Each row below holds a small network's activations on one input, seen along a few directions.
Each table varies a few parts of the input and shows all the possible inputs, shuffled.
A made-up example of a description, with smaller parts first: values(3) and (point or ring(11) or (line(6) and ring(8))).
Shared parts are said once, and a part with two or three values counts as separate values.
In the rows, 128 means zero.

Table:
r1: [126 140  91  33 157 102  96 158 154 124  82 114  75 177 159]
r2: [125 142 123 105 138 129 144 154 205  45  42 140 145 181 154]
r3: [164 178 139 214 103 137 160  77  93 199 230 168 173  95 116]
r4: [149 109 142 101  93 116 130 107 165  24  36 112 157 195 112]
r5: [121 122 205 198 104 116 126  16  78 178 169 124 158  81 116]
r6: [114  98  92 106 179 140  73 153  59 175 180 100  63 101 131]
r7: [110 147 187 163 104 112 183  60 168 103 100 145 183 105 123]
r8: [105 107 181 214 120 150 150 136  79 179 225 129 155  55  93]
r9: [123  92  95  99 163 130  65 183  29 179 196 115  78 101 117]
r10: [174 170 124 192  75 139 190 112 173 121 164 176 204 124 109]
r11: [ 91 121  92  96 177 129  73 133  64 195 163 123  51 119 150]
r12: [126 112 189 180  80 113 161  51 155  93 109 129 195 109 110]
r13: [112 124  74  52 146 127  91 195 147 124  84  99  74 157 152]
r14: [100 148 177 169 112 138 179  91 186 115 115 159 181 104 149]
r15: [108 120 113 126 126 145 151 186 199  44  50 126 133 170 138]
r16: [132 105 117 125 118 166 155 199 188  31  66 113 136 162 118]
r17: [182 157  51  99 147 115  85 123  47 201 203 155  92 151 136]
r18: [123 134 113  76 177  85  78  70  49 191 134 127  63 129 150]
r19: [ 76 129 168 216 145 149 149  93 118 191 187 124 147  62 127]
r20: [108 112 170 195  98 168 181 140 173  97 140 130 175  79 114]
r21: [141 140 135 101 124 110 151 123 186  42  26 133 141 180 137]
r22: [138 107  83  55 142 141  91 208 141 114 107  85  70 147 127]
r23: [101 119 176 215 141 169 141 106 108 180 205 113 148  49 105]
r24: [199 166  72 126  95 133 160 171 190  50  91 162 164 203 115]
r25: [ 83 127 162 190 102 154 183 125 182 109 122 141 177  92 132]
r26: [117 109 174 189  85 156 175 168 150 105 157 148 184  78  99]
r27: [155 113 106  31 114  98  74 112 116 109  69  90  96 182 122]
r28: [105 135 100  76 189 111  77  99  71 196 151 135  68 136 161]
r29: [ 92 145 183 198 151 125 150  61 119 193 181 142 148  76 149]
r30: [107 150 196 187 136 110 150  28  94 190 161 135 148  74 132]
r31: [144 137  98  28 141  87 100 131 131 120  60 105  81 172 151]
r32: [140  98 115 127 110 144 150 230 168  32  81 126 150 159 101]
r33: [138  98 120  93 145  90  63  60  36 182 143 115  74 135 136]
r34: [206 170  39  50 113 117 103 178 137 136 129 140 101 194 128]
r35: [144 101  80  57 131 126  91 239 120 114 121 101  90 145 110]
The inputs of r24 and r3 match in every part but one. If r16 is changed in the same way as r24 into r3, which row does it become?
> r23
What is each input in this table made of?
> ring(5) and (point or line(6))
Start at r15 and move only the ring(5) part, one step at a time. The first step leads to r25. Which rows follow, in order?
> r19, r11, r13
Start at r12 and move only the line(6) part, one step at a time. The first step leads to r7. Which rows follow, in order?
> r14, r25, r20, r26
Start at r35 and move only the line(6) part, one step at a time. The first step leads to r22. Which rows follow, in order?
> r13, r1, r31, r27

Table:
r36: [151 127 125 147  99 125 151 116 169  78 102 142 171 148 118]
r37: [128 139 174 183 134 105 126  25  86 206 189 125 133 101 142]
r38: [124 134 122 115 149 134 148 144 172  94  83 127 127 149 139]
r39: [157 114  99 106 118 152 116 177 127 101 133 123 117 144 126]
r40: [112 116 146  92 133 105 112 141 132  99  86 110 111 144 131]
r41: [144 142  98  70 138  95 106 112  92 159 120 128  94 159 138]
r42: [ 65  71 150 175 168 148 102 115  67 179 155  94 102  66 125]
r43: [107 143 178 215 114 134 168  50 115 165 187 157 164  64 117]
r44: [122 126 147 102 126 103 139 120 142  98  81 113 129 155 128]
r45: [126 122  92  88 151 133 104 174 133 140 124 134 101 142 145]
r46: [115 138 126 132 116 128 146 119 188  98  85 129 147 145 142]
r47: [125 111 123  71 127 125 107 140 119 117 107 108 100 139 138]
r48: [165 119  88 103 124 134 103 178 112 125 148 136 121 145 118]
r49: [149 116 114 126 122 141 128 170 144  81 109 126 126 148 122]
r50: [101 130 188 226 116 139 176 111 122 161 188 143 177  37 114]
r51: [121 149 172 194 134 126 139  28  84 173 186 162 157  85 120]
r52: [123 130 100  90 142 152 107 166 152 111 111 111  99 128 138]
r53: [118 126 147 116  97 102 139  85 160 105  82 117 145 150 124]
r54: [124 115 115  79 118 110  96 139 108 148 118 113  95 151 119]
r55: [147 137 126 145 103 137 147 146 152  78  98 125 144 163 102]
r56: [178 150  73 101 130 121 111 153  96 138 151 143 116 156 128]
r57: [146 161  74  86 152 125 107 141 123 151 127 132  94 147 143]
r58: [113 133 167 203 109 161 171 153 118 167 215 147 194  60 108]
r59: [110 123 125 107 150 140 123 169 158 101  88 127 108 146 146]
What is each input in this table made of?
> point or line(5) or (values(3) and line(6))
Start at r58 and move only the line(5) part, one step at a time. The first step leads to r50. Which rows follow, in order?
> r43, r51, r37
Change only the values(3) part in r55. List by row number the other rows that result.
> r38, r44

Table:
r60: [122 120 126 120 124 129 128 151 135 119 118 125 120 132 130]
r61: [137 124 111 118 121 131 125 151 137 115 124 129 129 139 126]
r62: [135 135 122 128 122 127 137 141 143 117 121 134 137 139 134]
r63: [139 127 107  87 136 117 109 125 128 115  99 123 107 156 132]
r64: [143 128  96  93 141 121 112 143 126 116 107 128 108 155 131]
r65: [120 130 136 130 129 128 132 138 143 117 115 129 133 134 134]
r66: [133 122 123 112 116 126 122 133 139 114 116 124 128 140 128]
r67: [140 133 107 102 132 131 123 159 127 122 122 126 116 142 122]
r68: [102 134 191 236 121 137 157  45  97 198 217 138 175  44 123]
r69: [133 118 116 107 138 127 116 150 129 115 110 113 113 136 132]
r70: [126 122 106  93 142 126 109 143 129 119 108 123 103 145 137]
r71: [ 94 134 198 234 123 137 161  58  85 195 214 148 178  46 113]
r72: [130 134 134 132 119 129 140 115 146 111 110 131 135 138 127]
r73: [137 131 119 100 127 125 123 139 128 119 111 122 112 144 122]
What is each input in this table made of?
> values(2) or (values(3) and line(4))

Table:
r74: [123 145 156 191 112 137 153  96 122 165 183 147 160  93 123]
r75: [140 119  67  42 169 116  59 160  84 152 120 106  46 162 144]
r76: [127 142 177 194 113 124 153  61 115 150 165 145 170 102 122]
r77: [100 119 154 162 152 117 102  80  47 218 210 134 107  75 138]
r78: [159 134  93  68 111 108 122 141 151  85  69 127 110 190 133]
r79: [160 138  76  69 129 124 118 177 151  93  89 132 104 182 135]
r80: [120 131 156 197 115 150 155 117 122 154 186 137 167  77 111]
r81: [132 127 107  67 127 115 126 141 169  80  48 109 112 170 131]
r82: [100 118 169 200 122 148 154 103 130 143 164 130 170  72 115]
r83: [150 122  86  77 132 133 115 203 152  81  90 123 114 170 128]
r84: [128 111 100  81 131 134 116 194 161  73  68 113 108 165 130]
r85: [ 97 131 195 190 123 130 163  63 131 142 144 135 167  79 125]
What is each input in this table made of?
> values(2) and (point or ring(5))
The inputs of r81 and r85 match in every part but the values(2) part. If r75 is changed in the same way as r81 into r85, which row does it become?
> r77
Start at r80 and move only the ring(5) part, one step at a time. The first step leads to r82. Which rows follow, in order?
> r85, r76, r74

Table:
r86: [111 115 188 226 106 162 175 127 132 126 178 138 192  62 100]
r87: [125 144 134 165 134 132 124  99  87 205 203 130 130  78 128]
r88: [100 135 144 166 159 121 119  76  83 195 181 139 121  84 140]
r89: [122 119 126  97 114 133 141 157 183  70  61 117 132 161 132]
r90: [151 129  79  53 143 107  91 157 101 127 120 121  83 172 134]
r91: [121 118 100  67 152 116  87 156 114 137 105 103  79 150 142]
r92: [106 105 152 189 133 149 123 120  73 190 218 129 136  57 109]
r93: [134 126  97  46 147 104  85 139 106 136 102 106  79 157 135]
r94: [127 150 171 198  97 142 179 106 158 138 163 147 186  90 116]
r95: [104 139 179 198 125 134 174  79 154 129 140 154 173  94 131]
r96: [129 122  87  78 155 136  87 179 117 129 124 115  76 148 136]
r97: [133 122 110 116 118 147 141 187 182  67  74 128 131 157 132]
r98: [158 128 102  88 107 120 141 159 171  57  75 134 137 180 124]
r99: [122 131 153 163 144 108 110  34  60 195 174 121 122  92 135]
r100: [120 137 193 200 107 115 162  38 128 128 131 138 175 107 121]
r101: [136 127 123  80 106 117 137 139 174  71  52 119 132 168 127]
r102: [150 127  73  71 148 122  84 175 109 137 125 127  82 169 133]
r103: [155 130  94 105 109 139 143 177 173  68  79 137 136 178 126]
The inputs of r94 and r87 match in every part but one. If r101 is changed in the same way as r94 into r87, which row does it become?
> r93
What is each input in this table made of?
> values(2) and (line(4) or ring(5))
Change only the line(4) part in r92. List by row number the other rows that result.
> r87, r88, r99
Change only the ring(5) part in r96. List by row number the other rows that result.
> r90, r91, r93, r102
Change only the values(2) part in r95. List by row number the other rows that result.
> r88
